A small network was shown many inputs. Here are its activations along a few directions, one row for each input.
In each table, some parts of the input vary, and every possible input appears once, in random order.
A made-up example of a description, with smaller parts first: line(4) and (point or (values(2) and ring(5)) or ring(11)).
Shared parts are said once, and a part with two or three values counts as separate values.
In the rows, zero is written as 128.

Table:
row 1: [137 173  95 174 153 110 109 148 161 146  58  84 131 183  64 229 191]
row 2: [126 127 129 120 134 132 128 124 117 115 153 126 129 115 140 120  99]
row 3: [120 101 138 119 110 134 129 119 120 130 134 153 125 117 150  93 123]
row 4: [129 117 134 127 116 136 134 126 119 122 144 130 126 118 141 101 111]
row 5: [130 111 144 111 123 137 130 121 129 124 148 130 136 118 138 101 110]
row 6: [132 193 111 139 169 105 130 146 141 122 113 101 122 146  99 192 145]
row 7: [136 192 102 149 166 115 135 152 136 123 107 108 119 153 104 191 146]
row 8: [117 100 140 112 114 132 126 113 120 135 135 146 128 112 144  94 119]
row 9: [127  96 132 116 108 128 131 121 120 136 136 157 130 111 149  94 122]
row 10: [127 110 136 127 107 135 132 122 119 127 138 143 128 117 147  98 118]
row 11: [134 171  97 180 143 105 113 153 160 137  58  91 124 183  66 221 191]
row 12: [121 102 138 114 108 137 127 117 122 133 133 148 129 118 146  91 124]
row 13: [128 126 127 123 135 138 131 129 115 111 155 131 124 116 142 115 104]
row 14: [126  94 136 109 121 127 124 116 126 140 145 153 133 105 144  96 119]
row 15: [134 192 104 145 171 113 132 144 137 124 108 103 122 148  99 195 146]
row 16: [129 111 142 115 118 140 132 119 122 124 141 133 133 118 139 100 111]
row 17: [126 111 143 118 113 142 134 124 119 125 138 134 130 124 142  97 118]
row 18: [125 108 146 109 114 135 128 117 126 132 142 132 136 115 140 101 118]
row 19: [123 108 139 120 107 136 133 121 116 132 135 137 131 116 144  96 120]
row 20: [129 111 138 126 116 138 135 125 120 118 142 141 127 119 145  98 114]
row 21: [128 127 129 112 140 131 128 127 124 114 161 123 133 114 138 122  98]
row 22: [129 127 127 124 134 137 135 131 117 107 154 134 123 118 145 117 104]
row 23: [127 118 139 120 126 133 129 122 126 122 151 127 128 115 141 106 109]
row 24: [126 109 142 116 110 137 129 115 120 131 136 138 131 114 142  99 118]
row 25: [124  95 139 109 106 133 129 119 118 141 131 153 131 114 148  91 129]
row 26: [136 173 103 165 151 107 108 145 165 145  62  84 129 187  63 227 193]
row 27: [131 117 135 124 120 134 131 121 121 123 145 127 130 113 138 105 105]
row 28: [122  93 138 110 113 128 127 114 117 142 134 154 130 107 147  95 122]
row 29: [131 192 104 148 165 109 136 151 132 121 108 104 120 148 100 188 146]
row 30: [134 172  94 180 150 109 112 151 160 140  61  91 122 184  65 223 193]
row 31: [131 117 135 128 117 136 138 127 121 116 144 135 125 117 143 102 112]
row 32: [119 101 140 111 119 130 123 115 128 135 144 145 132 112 144  96 117]
The inputs of row 20 and row 5 match in every part but one. If row 11 is changed in the same way as row 20 into row 5, which row does it become?
Answer: row 26
Describe the family of inputs behind these rows.
Answer: line(4) and (values(2) or line(6))

Table:
row 33: [140 145 119 200 106 145 122 144 147  93  84  84 122 181  85 171 156]
row 34: [115 116 126  74 155 107 138 117  95 144 177 190 119  70 181  93  95]
row 35: [131 221 111 134 189 117 131 149 140  98 151  66 124 147 102 202 102]
row 36: [129 172  95 127 160  87 126 140 149 177  61 145 125 153  94 195 197]
row 37: [128  60 152 138  67 168 132 119 111  97 156 137 131 113 160  45  92]
row 38: [114  15 158 117  54 132 102  89 140 168 109 155 149 106 136  52 147]
row 39: [129 199  82 130 200  83 129 156 132 147 113 131 114 135 108 218 156]
row 40: [147 189 125 177 142 147 141 151 133  89 117  62 122 170  93 180 128]
row 41: [126  84 122 164  95 115  91 122 175 161  39 109 141 183  61 174 217]
row 42: [130 133 145  76 153 153 142 118  99  95 213 132 133  85 174  80  43]
row 43: [109  96 134  80 114 106 133 104 106 183 129 197 127  77 172  74 132]
row 44: [139 107 167 120 102 174 149 127 110  83 187 128 128 116 169  52  70]
The inputs of row 41 and row 39 match in every part but one. If row 38 is changed in the same way as row 41 into row 39, which row does it become?
Answer: row 34
Describe the family of inputs behind these rows.
Answer: values(2) and ring(6)
Which other rows does row 43 become when the values(2) part takes its other values? List them by row number.
Answer: row 36

Table:
row 45: [141 148 114 129 183  91 117 130 172 154  84 105 126 146  82 208 178]
row 46: [134  71 173  91  96 170 137  95 120 102 182 122 148 110 163  43  70]
row 47: [137 212 123 121 177 121 151 151 125 125 137 118 109 156 132 177 128]
row 48: [110  79 124 146  85 111 134 128 127 170  96 162 144 113 139  67 147]
row 49: [136 153 128 177 126 123  96 118 148 126  85  54 134 163  54 201 158]
row 50: [138 151 120 152 143 121  99 134 153 147  89  65 118 159  73 210 177]
row 51: [136 160 114 113 187 121 137 133 104 101 188 162 121  86 155 127  73]
row 52: [118  89 102 140 106 118 113 135 153 143  84 168 148 157 113 142 168]
row 53: [132  81 141 150  66 137 130 126 123 161 101 150 125 117 145  85 153]
row 54: [126 157  96 145 151 142 144 157 106  79 179 123 123 107 161 126  76]
row 55: [135 154 108 152 151 158 150 137 104  59 172 108 134 117 145 113  64]
row 56: [126  86 125 117 106 117 130 119 119 180  90 180 147 107 140  75 148]
row 57: [ 94  81 170  71  93 123 120  94 114 135 177 135 142  68 174  51  74]
row 58: [126 210 145 121 159 148 154 135  96  95 131  73 116 164 100 161 123]
row 59: [137 206 133 132 153 113 156 167 116  99 147  99  85 159 130 171 139]
row 60: [118  78 153 157  61 160 136  91 102 145  98 122 127 123 136  83 156]
row 61: [139  87 137 135  97 134 107 135 148 131  89 147 100 152 115 147 177]
row 62: [123 146 108 138 161 102 106 128 156 156  86  81 129 155  62 202 166]
row 63: [128 101  94 118 123 107 108 130 151 149  70 179 154 145 114 135 166]
row 64: [129  71 155  86  93 150 128 115 122 124 197 135 133 100 173  52  84]
row 65: [117  80 163  79 103 115 129 103 115 139 200 170 127  54 180  65  99]
row 66: [116 153  90 145 170 133 142 146 114  97 186 144 129 103 161 127  73]
row 67: [139  92 138 153  84 140 100 125 155 118  80 135 134 169  95 137 150]
row 68: [137 227 118 104 196 115 147 140 131 137 125 133 119 143 129 169 124]
The inputs of row 56 and row 65 match in every part but one. If row 60 is changed in the same way as row 56 into row 65, which row does it become?
Answer: row 46
Describe the family of inputs behind these rows.
Answer: line(4) and ring(6)
A walk changes only the line(4) part. It starts at row 58 and steps to row 59. List the rest of the walk in order.
Answer: row 47, row 68
Which other rows does row 50 become when the line(4) part takes its other values? List them by row number.
Answer: row 45, row 49, row 62
